Here are a small network's activations along a few directions, averaged over the inputs that share one value of a field.
Related values have similar rows: they may be neighbours, one step apart, or belong to one group.
(in the rows, 500 means zero)
Strong random noise was added to every row along 9 fixed directions; ignore it. To show where, here is one row again and again, with new noise each time:
[514 721 496 433 678 249 183 444 607 355 561 398 516 270 614 341 402 351
 339 629 541 547 613 639]
[599 685 440 430 499 410 362 383 582 386 404 511 373 404 479 536 470 407
 391 415 473 469 483 529]
[490 531 482 706 348 663 620 391 346 438 428 580 546 340 514 571 504 608
 584 756 494 463 410 595]
[413 418 578 636 540 644 613 474 597 605 418 463 657 489 434 723 546 585
 426 432 569 630 336 343]
[470 372 492 391 385 570 774 617 331 571 479 466 394 579 343 563 631 441
 619 443 321 275 483 484]
[479 562 626 487 565 464 423 518 387 433 561 512 571 377 640 473 322 558
 516 739 557 462 611 486]
[724 504 390 513 628 501 435 394 506 570 518 633 469 713 547 617 428 481
 524 195 531 738 434 437]
[388 568 627 507 525 497 543 529 532 522 407 440 534 375 420 572 481 524
 410 593 500 425 495 367]
[741 633 553 455 321 579 494 455 278 396 331 794 222 561 503 566 411 512
 707 387 434 284 605 409]
[674 584 311 313 464 506 505 254 471 391 526 578 373 585 644 674 197 651
 412 466 496 543 363 480]
[627 356 332 375 597 473 471 452 518 496 668 443 522 646 604 563 506 402
 505 273 480 653 414 638]


Field TOLU:
zuke: [533 566 670 673 299 642 506 602 481 570 308 819 389 532 494 375 482 667
 695 497 599 461 639 275]
dube: [621 676 483 375 430 376 372 490 585 454 476 650 319 672 539 343 374 513
 515 389 520 444 657 387]
sudu: [515 597 614 735 465 668 369 423 432 371 447 564 743 264 580 723 395 625
 421 804 704 579 449 654]
bitop: [625 649 559 922 438 599 303 356 560 445 249 721 443 374 430 419 734 412
 666 376 534 618 487 511]
pezar: [352 335 510 550 580 410 540 674 431 597 658 415 551 414 532 168 652 387
 729 646 375 449 624 680]
vok: [614 836 462 485 541 283 520 473 258 576 483 550 379 648 260 529 348 504
 321 701 455 463 629 355]
zuga: [566 464 657 602 509 554 498 606 345 557 529 456 543 629 393 738 647 405
 519 403 473 412 581 438]
kika: [536 433 444 536 503 511 605 602 467 676 484 694 433 704 475 276 455 608
 652 381 537 599 576 410]
duz: [330 535 568 664 625 473 582 532 554 682 435 445 636 612 336 515 573 574
 409 604 504 626 486 233]
dar: [304 439 603 417 402 677 672 528 621 497 377 400 609 396 427 755 395 731
 257 588 607 407 389 340]
The values of TOLU form a ring.
A walk along TOLU starts at kika and steps to its neighbour dar. Put dube, sudu, bitop, zuga in the order it reaches them.
Answer: sudu, bitop, zuga, dube
Fewest steps between zuke and vok?
Answer: 2

Field DIRA:
nuzad: [421 321 681 376 384 587 700 851 396 581 500 347 579 519 298 707 772 333
 498 399 403 278 600 477]
sil: [549 451 403 585 665 475 551 472 448 611 552 484 557 598 495 460 516 464
 537 420 439 678 440 565]
kasi: [361 587 479 727 477 477 569 398 461 507 385 484 513 338 414 379 565 515
 535 726 457 473 443 522]
kepeg: [334 539 447 552 446 529 592 520 718 595 390 413 531 379 380 501 616 531
 372 541 466 527 376 465]
vig: [501 345 327 375 591 481 674 389 495 626 676 506 468 823 631 446 273 769
 517 445 496 635 374 380]
pez: [468 491 500 543 541 484 398 473 737 527 510 402 617 522 480 635 554 449
 319 333 652 651 436 437]
vuven: [499 538 686 431 687 338 376 654 460 544 588 411 544 516 510 475 508 355
 490 455 482 440 692 408]
tuge: [422 519 534 675 490 573 686 441 397 608 417 562 527 418 398 530 418 671
 538 721 441 479 450 396]
gafup: [487 508 393 423 534 527 651 504 393 550 558 382 573 495 394 659 456 527
 349 623 446 553 401 577]
fip: [368 452 560 471 486 511 380 518 674 375 584 262 698 359 511 658 603 440
 243 611 630 549 433 588]
diruv: [406 608 511 582 525 589 622 414 480 572 461 513 627 362 495 615 280 750
 370 837 542 591 397 391]
zigo: [520 755 401 409 443 344 436 370 416 335 450 503 369 396 410 439 411 432
 376 725 468 342 530 586]
The values of DIRA form 3 separate groups.
List the group mates of vig, in the order listed.
Answer: pez, fip, zigo
List the group mates of kasi, in the order listed.
Answer: sil, vuven, tuge

Field RONI:
veta: [303 554 708 193 394 391 662 679 503 477 410 332 396 542 384 571 489 520
 325 517 442 140 612 164]
tol: [470 443 231 435  87 690 828 345 502 386 425 452 367 431 307 551 621 563
 423 695 387 308 238 719]
zigak: [526 379 432 379 269 733 764 447 484 483 427 504 516 404 405 839 413 642
 388 513 486 465 302 495]
fiz: [450 431 679 440 597 503 344 574 496 412 517 462 537 443 615 579 408 519
 575 453 551 369 560 564]
nes: [586 691 321 662 459 522 517 210 676 606 349 690 336 622 451 392 433 658
 451 483 518 759 303 248]
mepad: [443 732 573 614 281 575 719 305 344 485 197 679 219 453 416 573 316 823
 566 641 411 197 450 171]
gaki: [550 417 255 368 252 584 500 420 590 256 589 378 500 471 617 581 610 451
 368 440 540 463 365 870]
rebak: [305 518 496 695 420 562 516 601 694 562 272 537 461 340 433 295 731 516
 602 445 448 453 480 571]
sur: [113 170 525 271 535 563 487 440 852 354 618 275 575 214 825 183 407 645
 581 635 530 393 337 619]
gakub: [656 507 449 464 100 692 524 198 238 143 488 739 288 353 810 515 265 721
 808 852 428 170 469 636]
The values of RONI form a network in which each value has 3 neighbours.
List every value one step from tol, in the order listed.
Answer: zigak, nes, gaki
List every value one step from mepad, in the order listed.
Answer: veta, fiz, gakub
